Each row below holds a small network's activations on one input, seen along a few directions.
Each table varies a few parts of the input and shows all the possible inputs, shuffled.
A made-up example of a description, with smaller parts first: values(3) and (point or ring(9) or (line(4) and ring(5))).
Shared parts are said once, and a part with two or three values counts as separate values.
In the rows, 128 means zero.

Other details of the inputs shift rows strongly along two fixed directions, in all tables alike. That doesn't count.
To show where, the next rows are all for the same input, with only those details redrawn:
[151 152 106 131 109 131 151 142 100 111  99 110 158 148 124]
[150 153 109 128 104 129 148 148 101 108  92 112 153 145 124]
[ 94 105 153 127 126 158 115 117 141 126 164 163  80 119 133]
[ 88  98 155 127 128 159 114 113 143 131 175 167  76 121 135]
[153 101  96 156 127 152 179  63  82 181 165 104 163 186 103]
[140 199 129  99  91 113 113 227 124  41  33 126 132 102 146]

Table:
r1: [157 146 106 132 144 102 152 122  78 139  95  88 202 142  93]
r2: [ 95 114 142 120 123 141 108  94 149 126 172 170  60 118 151]
r3: [143 184 131 117 111  79 142 203 164  77  21  94 119  84 179]
r4: [ 85 124 161 118 151 138  81 145 175 140 138 164  97 103 137]
r5: [ 85  99 158 131 130 156 110 116 144 128 171 173  76 115 139]
r6: [168 112  82 166 156  93 192  77 105 185 141  62 168 143 110]
r7: [172 130 123 113 143 115 120 154 131 135  93 102 185 147 127]
r8: [105  67 182 118 154 127  96 110 153 130 177 165 123  95 118]
r9: [136  98 118 138 152 149 171  62 102 186 139 100 167 168 116]
r10: [170 152  76 141 113 101 147  89  77 135 135  98 173 150  94]
r11: [101 148 132 113 115 121  74 139 166 115 157 161  74 113 141]
r12: [145 210 113 107  95 103  87 238 140  58  46 125 142 110 129]
r13: [160 110  88 168 154 111 171  71 135 216 154  64 150 163 129]
r14: [110  92 184  94 145 143 105 145 173 107 124 161 104  99 156]
r15: [ 90  93 141 140 136 135  99 108 120 130 190 161 106 107 104]
What is each input in this table made of?
> values(3) and (point or line(4))
The inputs of r4 and r1 match in every part but the values(3) part. If r7 is changed in the same way as r4 into r1, which row does it become?
> r8
Change only the line(4) part in r14. List by row number the other rows that result.
> r2, r5, r9

Table:
r16: [142 140 126 122 129 107 126 148 124 113  96 117 152 118 126]
r17: [120 100 136 130 149 133 134  94 144 166 155 125 122 138 134]
r18: [138 113 128 136 139 115 135 123 117 136 134 119 152 127 116]
r19: [135 148 116 115 109 127 130 137 117 104 105 125 140 132 129]
r20: [140 147 110 122 112 122 124 145 117 104 114 120 142 125 120]
r21: [ 70 104 170 114 136 149  71 129 165 111 175 190  56  86 143]
r22: [136 146 126 124 111 141 132 153 112 111 100 128 140 135 125]
r23: [126  95 132 140 148 126 136  92 120 157 159 131 143 132 118]
r24: [139 157 109 136 114 108 124 143 131 121 105 114 125 129 143]
r25: [130 132 111 145 129 118 150 114 120 141 135 108 121 122 120]
r26: [116 104 122 149 134 144 163  88 122 159 158 122 108 133 130]
r27: [119 105 120 139 138 141 129  86 118 159 170 142 126 149 110]
r28: [142 126 122 122 120 130 136 106 113 128 142 130 130 146 124]
r29: [143 147 115 120 118 127 131 132 105 113 104 116 147 141 125]
r30: [138 149 115 137 109 122 136 150 132 117 100 114 121 137 151]
r31: [141 121 120 131 142 117 133 124 136 149 130 108 141 132 124]
r32: [118  98 142 135 147 135 135  90 139 158 156 127 125 135 129]
r33: [134 105 122 132 133 137 132  81 116 151 179 140 121 145 117]
r34: [132 154 119 128 118 124 122 159 111 113 115 124 146 131 111]
r35: [134 115 132 129 135 121 138 114 121 137 124 117 146 136 125]
r36: [ 71 129 176 110 125 143  64 163 167  94 145 193  61  76 142]
r37: [141 147 115 123 120 123 119 148 112 107 111 118 141 127 119]
r38: [ 82 124 155 125 128 131 115 128 158 117 141 156  63  88 148]
r39: [133 127 110 128 123 133 131 108 115 131 142 128 139 136 119]
r40: [142 132 136 124 127 121 140 155 120 106  92 120 152 123 134]
r41: [128 116 144 124 130 130 132 141 133 118 114 128 132 122 135]
r42: [143 124 119 132 144 117 135 125 141 153 128 107 141 129 125]
r43: [148 132 122 129 129 106 133 144 118 121 106 107 157 126 117]
r44: [132 128 119 137 124 136 125 122 109 140 142 126 140 138 108]
r45: [131 120 121 132 123 145 141 120 115 133 131 132 134 151 120]
r46: [138 115 132 133 137 134 147 120 131 139 122 113 143 136 131]
r47: [145 120 123 125 117 140 144 113 114 126 141 130 129 147 127]
r48: [149 138 120 130 132 109 134 142 128 124 105 103 156 126 121]
r49: [137 147 119 128 115 141 143 150 105 117 107 122 151 147 119]
r50: [117 103 125 140 136 141 124  98 123 152 172 141 120 143 108]
r51: [146 152 120 119 136 108 127 152 143 127  92 111 145 117 137]
r52: [143 147 125 123 132 109 127 148 134 116  95 113 150 118 130]
r53: [110 112 128 139 138 147 125  98 117 156 174 145 126 142 110]
r54: [123  93 137 133 148 143 141 101 145 164 155 125 121 139 136]
r55: [ 55  90 176 133 134 146  81 105 189 141 195 187  25  97 164]
r56: [102 153 162  98 131 109  79 195 182  82  90 156  89  71 159]
r57: [144 151 127 117 133 112 132 150 143 125  88 109 142 123 142]
r58: [140 149 114 123 117 124 135 136 110 116 102 123 148 147 119]
r59: [138 142 117 118 107 138 138 146 118 101 104 125 139 132 132]
r60: [134 118 135 129 137 120 138 119 117 131 121 123 150 131 127]
r61: [118  95 132 135 134 160 134  93 118 147 166 139 115 144 125]
r62: [140 154 110 140 113 107 123 150 131 120 109 109 123 129 138]
r63: [116 176 158  90 100 107  71 221 162  34  82 165  82  69 150]
r64: [116 106 132 138 132 151 131  86 113 160 166 139 125 150 114]
r65: [138 156 105 135 122 109 150 131 115 124 103 105 133 119 128]
r66: [142 120 126 130 141 133 147 124 141 151 119 111 138 137 137]
r67: [122 133 125 131 125 140 134 118 109 138 137 130 140 149 114]
What is each input in this table made of?
> line(4) and (values(2) or line(5) or line(6))
The inputs of r48 and r32 match in every part but the line(4) part. If r25 is changed in the same way as r48 into r32, which row does it become?
> r38
Change only the values(2) part in r55. List by row number the other rows that result.
> r38
List by row number the other rows that have the line(4) part in common with r39.
> r16, r21, r23, r24, r27, r33, r36, r51, r52, r53, r56, r65
